A small network was trained on invented records. Each row is its activation on one of them, seen along a few directions.
After each row come some of the record's fields: NOZOF, KAP, LUMET, MEL, LODU, VATES.
A field that a record lacks is written none.
Other fields move the rows too, some of them a lot.
(in the rows, 500 means zero)
Random noise pushes rows far along 23 fixed directions. That doesn't count. These rows show it; they differ only by the noise:
[645 585 673 266 522 442 421 403 499 427 618 592 421 557 655 602 637 604
 624 514 486 535 442 389 439 575 454 622 556 599 345 375 576 492 605 605
 660 582 488 483 533 445 491 361]
[552 513 458 453 458 435 296 495 319 438 471 570 536 537 689 367 630 460
 565 542 496 627 565 646 363 358 418 505 512 649 543 498 337 568 524 532
 472 406 462 634 399 480 574 488]
[543 288 584 436 418 451 567 475 636 479 666 360 505 798 617 307 475 514
 442 438 664 611 358 581 558 472 615 663 573 531 487 595 495 435 461 471
 534 729 474 722 688 204 749 544]
[520 714 681 386 390 561 546 679 376 531 630 563 330 300 372 559 415 630
 302 384 631 669 402 676 486 509 561 685 519 486 527 660 362 389 365 543
 683 357 556 586 730 506 442 468]
[500 414 432 507 397 681 207 551 428 462 221 700 450 575 706 270 481 345
 589 484 435 566 481 615 440 436 332 423 548 410 449 333 383 485 394 394
 506 518 370 507 444 411 633 458]
[458 472 461 422 535 417 531 381 467 579 610 418 717 459 336 652 637 520
 447 550 364 477 540 397 419 562 355 413 643 565 405 442 607 619 479 345
 657 589 357 567 535 330 418 655]
[529 484 403 411 510 498 410 458 503 330 442 399 525 645 616 474 555 495
 473 588 381 500 495 329 511 621 411 406 535 388 479 184 357 677 662 384
 576 647 544 578 671 480 491 493]
[570 709 305 507 528 494 464 659 464 373 476 595 389 344 506 687 496 591
 482 526 533 609 545 710 534 413 462 402 352 416 591 353 339 596 428 842
 444 329 557 441 431 486 220 529]
[640 494 445 542 629 414 366 634 712 560 547 516 746 682 539 586 505 503
 495 697 434 493 343 609 455 571 416 443 578 430 508 473 450 626 409 447
 309 618 452 573 561 510 327 486]
[568 522 572 552 285 558 438 557 513 490 534 517 524 418 484 459 486 538
 455 419 618 626 618 709 520 489 456 584 504 535 529 465 271 359 406 399
 585 586 511 485 497 340 587 407]
[655 225 444 299 325 455 358 504 479 535 503 536 503 663 591 548 463 565
 717 634 369 496 377 649 389 232 483 477 344 513 614 363 399 756 481 511
 585 386 339 679 465 377 523 516]
[681 283 642 688 180 436 545 577 482 489 570 595 434 608 584 571 505 624
 612 350 680 399 502 740 615 401 578 571 583 660 519 402 472 362 459 276
 495 428 386 558 548 523 704 372]
[764 355 628 680 453 402 458 653 626 384 416 653 539 739 587 452 480 438
 506 589 362 436 579 574 476 373 426 510 481 543 519 419 363 525 598 357
 489 538 476 663 317 511 619 583]
[389 748 552 648 702 435 450 318 538 401 395 454 577 136 461 563 423 487
 421 520 450 561 580 557 433 516 711 541 475 830 550 568 289 480 611 591
 324 488 705 427 676 594 471 336]
[686 512 350 476 642 590 254 652 523 447 338 765 577 598 473 515 365 556
 664 548 658 622 450 594 416 389 429 540 571 300 669 471 384 369 278 398
 384 578 519 532 565 563 345 435]
[409 351 520 477 534 541 662 514 481 485 605 502 429 435 459 682 539 490
 645 559 520 508 636 426 489 377 504 406 435 542 436 470 479 735 555 696
 639 388 566 520 423 296 442 765]
[671 469 424 470 436 439 462 367 414 187 451 645 514 547 633 354 564 549
 311 487 449 602 586 618 444 482 484 486 514 547 471 297 286 531 575 338
 617 382 383 696 584 528 655 605]
[514 520 306 471 558 529 437 542 592 497 345 601 343 422 505 710 484 563
 656 561 442 498 397 362 625 385 464 421 517 413 537 404 587 445 479 585
 528 525 473 475 688 456 387 329]
[319 566 447 431 395 488 466 624 375 545 626 315 447 459 504 570 560 520
 360 503 441 613 426 532 586 541 431 392 558 438 439 355 363 656 543 528
 550 459 527 583 703 468 403 480]
[487 373 516 401 581 471 426 364 557 452 479 590 326 691 584 650 495 595
 628 551 389 579 419 433 520 344 441 439 510 455 432 250 634 554 475 521
 632 527 410 616 607 270 527 427]
[495 426 358 540 499 595 514 548 561 641 628 416 793 412 692 431 569 540
 638 575 627 528 703 428 423 621 278 443 426 424 436 371 346 550 485 392
 428 590 573 453 359 417 410 375]
[489 818 490 453 309 451 209 571 404 556 316 643 273 522 396 574 541 561
 406 475 487 618 362 514 563 612 395 476 633 452 584 533 531 353 361 353
 538 551 394 354 484 607 450 230]
[656 630 435 473 453 621 539 539 507 313 463 489 473 481 513 541 622 406
 406 613 340 363 597 531 492 603 348 438 515 256 480 342 514 469 579 538
 611 437 445 479 533 631 447 603]
[488 268 345 673 673 419 597 456 667 533 587 453 729 695 532 563 491 518
 587 499 607 486 516 611 505 436 466 379 536 519 471 394 633 615 336 553
 320 640 418 564 397 177 428 696]
[505 421 546 364 445 469 442 571 479 557 524 558 599 340 406 400 405 493
 414 408 463 640 327 460 500 427 518 617 581 629 367 597 372 482 545 465
 579 598 437 520 514 484 495 486]

[380 498 528 386 385 440 391 240 365 510 475 555 414 495 398 671 642 511
 637 468 549 493 472 532 452 520 602 431 621 730 501 559 661 611 405 497
 606 460 354 383 524 380 565 579] : NOZOF=taz, KAP=seru, LUMET=pubim, MEL=velek, LODU=bov, VATES=none
[569 497 350 489 451 417 501 604 419 364 473 516 501 588 427 403 457 476
 415 404 574 582 458 575 583 408 511 472 521 407 546 481 453 432 542 589
 384 522 446 478 309 608 427 658] : NOZOF=katom, KAP=seru, LUMET=pime, MEL=velek, LODU=pum, VATES=natu
[439 554 551 517 536 500 416 513 595 610 527 368 597 579 437 605 461 475
 595 677 478 439 501 505 449 582 548 456 456 457 627 542 438 591 511 433
 336 536 622 437 541 611 415 423] : NOZOF=katom, KAP=seru, LUMET=fop, MEL=tafav, LODU=dov, VATES=none
[479 362 344 500 452 435 520 555 640 575 404 596 503 603 593 419 515 484
 523 547 486 527 553 302 537 589 505 378 453 554 477 559 419 649 489 377
 531 622 462 617 494 276 625 663] : NOZOF=balo, KAP=seru, LUMET=pubim, MEL=tafav, LODU=fuvib, VATES=none
[454 582 451 473 324 623 517 527 506 556 493 488 374 489 547 311 493 475
 381 513 556 620 613 518 509 589 394 504 405 299 538 593 430 379 419 434
 565 481 478 460 368 466 607 437] : NOZOF=balo, KAP=seru, LUMET=pubim, MEL=tafav, LODU=fuvib, VATES=none
[502 790 376 420 426 365 321 678 455 647 371 551 400 597 528 549 560 482
 404 502 388 464 318 645 487 580 566 437 493 552 652 662 596 492 331 575
 392 440 382 661 675 455 462 573] : NOZOF=taz, KAP=patol, LUMET=nid, MEL=velek, LODU=dov, VATES=none
[634 743 565 449 379 539 243 724 380 432 314 690 406 507 527 531 523 442
 471 476 427 469 471 653 438 606 516 518 557 516 568 440 312 500 439 464
 546 478 526 558 686 590 475 536] : NOZOF=balo, KAP=seru, LUMET=pubim, MEL=tafav, LODU=pum, VATES=pel
[351 472 570 531 630 524 383 154 676 340 547 388 696 576 565 314 575 271
 386 656 458 592 610 649 454 624 706 491 659 615 386 613 385 401 596 450
 272 620 536 481 706 554 778 572] : NOZOF=taz, KAP=patol, LUMET=nid, MEL=velek, LODU=fuvib, VATES=none
[452 305 267 503 523 614 647 398 597 546 496 448 554 320 470 612 571 436
 756 562 605 396 562 480 537 411 543 408 470 525 519 611 628 612 422 744
 505 500 437 365 475 244 464 670] : NOZOF=balo, KAP=seru, LUMET=pubim, MEL=tafav, LODU=fuvib, VATES=none
[528 411 614 548 435 518 528 571 513 508 563 685 514 429 411 605 529 513
 524 623 606 540 528 554 460 483 549 486 530 596 483 706 363 675 460 436
 552 286 512 458 434 630 481 612] : NOZOF=taz, KAP=seru, LUMET=pime, MEL=tafav, LODU=bov, VATES=none
[479 572 351 471 652 317 600 560 473 700 606 431 521 613 708 600 593 600
 579 583 375 363 495 405 399 509 416 367 314 531 520 441 743 684 508 658
 359 333 465 680 378 487 347 530] : NOZOF=katom, KAP=patol, LUMET=pime, MEL=tafav, LODU=fuvib, VATES=none
[399 674 481 581 463 446 425 434 433 541 574 347 643 422 429 604 688 437
 401 568 367 505 715 656 476 557 384 373 561 560 505 429 439 506 499 451
 478 486 482 505 496 428 473 546] : NOZOF=katom, KAP=patol, LUMET=nid, MEL=tafav, LODU=dov, VATES=none
[425 521 510 364 380 456 440 606 481 386 506 452 398 579 402 558 517 380
 463 427 379 500 592 468 631 534 664 437 512 533 433 374 381 510 686 654
 550 645 590 512 605 439 564 777] : NOZOF=taz, KAP=patol, LUMET=nid, MEL=velek, LODU=bov, VATES=none
[511 312 547 608 593 359 578 373 670 380 531 497 461 688 493 486 386 555
 474 431 492 563 481 419 661 396 613 516 540 540 420 371 540 380 625 449
 406 672 504 523 478 466 634 438] : NOZOF=katom, KAP=patol, LUMET=nid, MEL=tafav, LODU=fuvib, VATES=none
[500 597 554 536 484 524 404 438 625 526 559 375 519 590 322 465 443 548
 256 532 450 693 470 617 591 493 338 587 606 235 545 470 517 161 370 272
 537 717 454 484 578 476 523 200] : NOZOF=taz, KAP=patol, LUMET=sot, MEL=velek, LODU=fuvib, VATES=none
[566 480 697 488 593 480 591 544 542 592 511 686 434 405 514 664 495 661
 602 476 484 485 533 180 465 557 404 568 481 631 373 461 527 603 533 389
 781 535 574 536 500 331 447 426] : NOZOF=balo, KAP=seru, LUMET=pubim, MEL=tafav, LODU=pum, VATES=pel
[377 507 730 754 571 557 532 519 481 447 545 311 531 432 424 555 503 398
 437 537 490 439 525 574 553 558 486 452 615 537 458 437 384 658 591 517
 416 504 662 344 487 579 445 469] : NOZOF=katom, KAP=patol, LUMET=pime, MEL=tafav, LODU=fuvib, VATES=none
[586 441 528 574 551 429 551 417 400 383 413 421 527 495 452 594 684 463
 536 515 478 340 368 466 487 469 491 490 694 703 578 579 578 772 510 526
 667 530 424 555 647 296 508 686] : NOZOF=balo, KAP=seru, LUMET=pubim, MEL=tafav, LODU=pum, VATES=natu
[422 564 599 684 549 567 364 639 266 521 391 638 497 414 443 597 609 443
 593 418 596 520 567 476 508 494 315 426 752 564 460 465 477 527 427 370
 538 471 537 394 438 510 405 510] : NOZOF=taz, KAP=patol, LUMET=sot, MEL=velek, LODU=dov, VATES=none
[424 438 211 396 427 465 652 571 662 551 436 422 537 179 592 388 315 479
 489 395 423 492 557 315 619 459 831 538 275 682 485 550 278 346 739 598
 394 595 630 673 863 499 644 479] : NOZOF=balo, KAP=seru, LUMET=pime, MEL=tafav, LODU=fuvib, VATES=none
[587 521 444 522 563 592 660 483 482 489 382 541 586 247 513 393 434 482
 466 421 519 350 452 418 399 593 503 559 444 551 484 592 566 557 479 535
 545 450 464 428 462 545 447 569] : NOZOF=balo, KAP=seru, LUMET=pime, MEL=tafav, LODU=fuvib, VATES=none
[648 527 581 431 335 454 374 653 451 434 371 490 328 642 536 497 611 510
 545 534 522 452 264 319 617 624 393 519 582 501 565 495 408 793 597 506
 680 640 519 342 395 466 462 419] : NOZOF=katom, KAP=patol, LUMET=nid, MEL=tafav, LODU=bov, VATES=none
[630 553 622 618 501 401 806 541 320 265 524 405 320 509 543 316 535 527
 177 382 433 427 537 455 506 503 451 577 413 522 504 484 500 652 695 581
 683 345 537 624 308 548 573 673] : NOZOF=balo, KAP=seru, LUMET=pubim, MEL=tafav, LODU=fuvib, VATES=none
[426 589 463 449 545 225 525 307 500 438 526 364 358 618 360 567 538 622
 256 431 362 650 338 409 621 438 490 489 540 582 508 453 686 538 530 557
 612 652 397 571 475 282 485 438] : NOZOF=taz, KAP=seru, LUMET=pubim, MEL=velek, LODU=dov, VATES=none
[603 676 428 339 683 490 440 523 487 447 563 663 417 529 693 503 536 649
 531 642 500 689 612 369 397 503 351 505 359 316 504 415 407 472 536 549
 530 361 594 603 452 620 374 353] : NOZOF=katom, KAP=patol, LUMET=nid, MEL=tafav, LODU=fuvib, VATES=none
[686 470 606 289 281 416 394 752 482 359 624 433 435 551 513 657 520 518
 505 409 383 510 285 668 650 383 574 592 545 542 420 256 296 578 669 736
 637 592 505 606 753 450 414 530] : NOZOF=taz, KAP=seru, LUMET=nid, MEL=velek, LODU=pum, VATES=pel
[687 450 497 533 606 446 520 572 496 399 360 662 475 581 462 473 476 517
 564 521 502 392 410 271 517 466 460 549 526 474 545 557 579 546 598 463
 523 512 501 417 296 692 442 525] : NOZOF=katom, KAP=patol, LUMET=nid, MEL=tafav, LODU=bov, VATES=none
[508 532 602 395 323 679 378 458 413 512 499 491 645 308 606 204 440 364
 376 460 410 526 536 835 311 600 519 578 368 543 424 495 239 529 468 534
 484 395 440 436 412 554 619 530] : NOZOF=balo, KAP=seru, LUMET=pubim, MEL=tafav, LODU=bov, VATES=none
[476 414 577 499 445 686 531 679 635 624 560 561 544 167 574 332 294 504
 395 368 433 686 441 544 614 404 337 606 342 376 202 363 311 344 512 639
 566 545 513 347 298 417 415 236] : NOZOF=taz, KAP=patol, LUMET=nid, MEL=velek, LODU=pum, VATES=pel
[441 540 480 476 531 333 380 471 639 493 477 678 342 697 573 672 524 514
 534 494 450 555 386 593 618 503 686 384 546 640 399 456 633 488 448 651
 349 498 399 543 617 393 540 578] : NOZOF=taz, KAP=patol, LUMET=nid, MEL=velek, LODU=dov, VATES=none
[166 703 560 498 362 492 326 479 671 622 464 628 229 614 476 569 548 398
 489 668 562 753 732 432 572 738 605 299 421 519 442 684 373 523 458 544
 389 540 631 268 296 422 614 538] : NOZOF=taz, KAP=patol, LUMET=sot, MEL=velek, LODU=fuvib, VATES=none

Which values does each new row have?
[653 561 473 543 467 506 707 390 652 356 423 566 291 471 647 485 521 595
 560 476 718 360 438 333 588 688 646 600 383 535 535 617 659 506 549 678
 518 497 546 270 394 569 547 368] : NOZOF=taz, KAP=seru, LUMET=pubim, MEL=velek, LODU=pum, VATES=pel
[491 328 518 560 522 619 692 524 547 667 696 366 597 436 667 432 586 545
 595 545 582 457 559 373 498 529 245 522 464 369 367 477 585 549 494 487
 582 512 511 463 346 395 476 344] : NOZOF=balo, KAP=seru, LUMET=pubim, MEL=tafav, LODU=fuvib, VATES=none
[428 500 511 593 474 551 557 348 329 398 409 253 424 611 427 419 335 494
 513 448 542 350 615 686 367 399 678 537 293 454 847 420 517 547 473 505
 406 401 634 546 486 584 590 540] : NOZOF=taz, KAP=seru, LUMET=pime, MEL=tafav, LODU=bov, VATES=none
[504 561 717 348 450 507 505 527 534 602 534 560 231 642 615 459 486 513
 492 557 323 557 465 388 433 487 369 561 306 394 404 499 648 526 519 652
 689 459 469 512 214 389 536 422] : NOZOF=taz, KAP=patol, LUMET=pubim, MEL=velek, LODU=pum, VATES=pel
[475 309 477 542 383 493 417 394 488 512 367 394 596 609 393 464 489 391
 508 607 289 411 524 482 448 410 473 407 541 522 607 468 429 631 539 201
 585 551 396 629 567 442 649 589] : NOZOF=balo, KAP=seru, LUMET=pubim, MEL=tafav, LODU=pum, VATES=pel
[423 465 469 595 703 564 491 646 546 644 544 591 612 354 628 501 419 536
 460 558 460 622 376 605 469 431 333 416 428 432 365 444 419 682 366 605
 400 317 488 520 426 442 272 438] : NOZOF=taz, KAP=patol, LUMET=nid, MEL=velek, LODU=dov, VATES=none
[661 498 713 604 695 549 598 394 731 549 460 493 675 310 671 573 426 439
 620 472 306 190 434 681 342 561 593 609 391 751 370 400 653 544 476 739
 420 570 477 481 607 310 497 464] : NOZOF=balo, KAP=seru, LUMET=pime, MEL=tafav, LODU=fuvib, VATES=none
[364 415 342 537 509 565 570 732 391 532 508 286 472 571 622 387 553 376
 490 507 553 445 386 375 611 528 465 419 579 357 505 526 489 642 595 583
 427 491 593 596 666 578 465 583] : NOZOF=taz, KAP=patol, LUMET=sot, MEL=velek, LODU=pum, VATES=pel
[520 714 488 408 707 354 585 394 316 352 525 533 368 508 375 494 332 690
 295 440 469 647 551 558 334 435 564 542 267 443 662 433 491 594 476 643
 483 314 578 575 287 618 327 592] : NOZOF=balo, KAP=seru, LUMET=pubim, MEL=tafav, LODU=fuvib, VATES=none
[673 604 483 448 442 594 727 622 621 518 529 440 466 452 680 419 492 529
 435 558 467 282 546 400 444 718 536 600 287 387 548 573 512 493 560 529
 586 437 581 626 671 568 554 512] : NOZOF=balo, KAP=seru, LUMET=pubim, MEL=tafav, LODU=bov, VATES=none
[553 586 365 465 721 385 576 615 477 356 619 498 657 588 585 371 486 520
 244 332 495 597 464 511 525 577 477 522 568 425 337 325 506 414 547 598
 393 625 520 705 590 506 380 685] : NOZOF=taz, KAP=seru, LUMET=pubim, MEL=velek, LODU=dov, VATES=none
[547 393 466 418 332 398 600 620 528 576 683 352 488 572 510 696 632 639
 693 519 669 419 509 184 674 614 544 511 582 536 517 490 481 546 677 388
 591 642 609 504 679 525 476 409] : NOZOF=taz, KAP=patol, LUMET=nid, MEL=velek, LODU=pum, VATES=pel
[325 585 685 309 484 495 397 416 196 468 531 434 134 671 481 533 580 528
 628 430 563 635 462 384 495 371 475 554 544 489 549 483 638 543 556 659
 675 455 585 460 401 432 531 454] : NOZOF=katom, KAP=patol, LUMET=nid, MEL=tafav, LODU=dov, VATES=none
[165 624 662 506 499 532 473 562 385 606 466 269 417 389 147 624 388 330
 449 431 393 479 486 342 558 530 613 472 646 508 501 596 529 476 611 490
 476 636 675 373 616 637 435 559] : NOZOF=taz, KAP=seru, LUMET=nid, MEL=velek, LODU=fuvib, VATES=none
[638 480 541 445 542 524 405 568 336 250 365 666 360 506 380 551 457 492
 610 523 638 599 464 629 457 225 638 587 570 532 730 640 292 536 483 592
 592 378 585 608 655 527 500 690] : NOZOF=katom, KAP=seru, LUMET=pime, MEL=velek, LODU=pum, VATES=natu
